A small network was shown many inputs. Here are its activations along a few directions, one row for each input.
Each table varies a few parts of the input and shows all the possible inputs, shuffled.
A made-up example of a description, with smaller parts first: one of 4 places along a line, together with either a single point or (one of 2 separate values, together with one of 5 places around a ring) or one of 11 places along a line.
Shared parts are said once, and a part with two or three values counts as separate values.

A family of inputs:
r1: [ -7  15  -3   3  -9  -9  -6  -7  -9  -3  22  -3   3 -11  10  12  -2]
r2: [  9 -12  18  -2   1   6   5   0 -13   7  -9   1  -4   6   6   5  14]
r3: [  3  -6  19  -3   8  11   6  -2   5  16 -11  14  -8   5   7   3   8]
r4: [  9  11 -14   7   7  -1  -2  12  18 -16 -15 -13  -6  -3 -39 -21  11]
r5: [-22  -1  -2   9   1   1  -4 -22   7  -5  -2   6  -1   0   5  -6 -10]
r6: [ 14  -3  14 -11  -9   0   2   3  -1  12   9  -8   4  -6  13  15  16]
r7: [  1   3 -15  -7 -12  -2  -4  21  10   3 -11 -19  12 -10 -31 -10 -13]
r8: [-17  11   1   9   5   5  -1 -10  -4   0   4  18 -10   2   7  -4  -9]
r9: [-12   6   0  10   0  -2  -1  -9 -22  -9   5   6  -5   2   4   0  -4]
r10: [ -2   4  -3   5  -1  -9  -1  -8 -10  -9  21  10   2   0  12   7 -11]
r11: [ -1 -19  16  -4   2   9   3 -13  15  10 -16   2   0   4   7   0   8]
r12: [  6   7 -47 -10   7  -7  -4  33   5 -14  -5 -20   8   8 -13 -12 -15]
r13: [ 19 -14  15  -7   2  -2   6   0  -2   7   7   6   4   3  12  14   7]
- Describe the family of inputs behind these rows. => either one of 3 separate values or (one of 2 separate values, together with one of 5 places along a line)
- Which of the alternatives is r9? => one of 2 separate values, together with one of 5 places along a line

A family of inputs:
r14: [-20  14   3  16   1  -1  -3 -15 -17  -7   7  15  -9  -3   0  -2  -9]
r15: [ -6  -6 -19  -1   8   6   0   8  20  -5 -24  -7   0   8 -17 -21  -6]
r16: [-12   6   0   2 -14  -8  -5 -12 -13   1  22   1   8  -9  16  12 -12]
r17: [ 21  -3 -19 -13   3  -5   2  30  -2  -1  -2 -15   8   5  -7   2  -1]
r18: [ 10   7 -17   0   2  -5  -3  11  13 -14  -3 -18   2  -3 -21 -10   8]
r19: [-25   1  -6  11   6   3  -2 -20   0  -7   1  17  -6   8  14  -8 -16]
r20: [ -1   7 -10   4   2   2  -2  13   2  -6 -19  -9  -4  -2 -31 -15   0]
r21: [  7  -1 -13 -10 -12  -5  -4  16   7   2  -3 -24  13  -8 -14  -1  -2]
r22: [ -9  16  -4  12   0  -8  -4 -15  -5 -13  23   9  -4  -5   8   3  -3]
r23: [ 28 -30  39 -15   2  15  11   4  16  25 -26  -3  -2   4  -2   6  32]
r24: [  1   6  -6  -2   2  -7   0   3 -20  -1  24  12   2   3  23  14 -12]
r25: [  7 -18  51  -4   0  13  10 -23  -1  26   0  24  -9   3  30  19  22]
- Describe the family of inputs behind these rows. => one of 2 separate values, together with either a single point or one of 5 places along a line
- The inputs of r25 and r23 match in every part but the choice among 2 separate values. If r19 is changed in the same way as r25 into r23, which row does it become? => r15
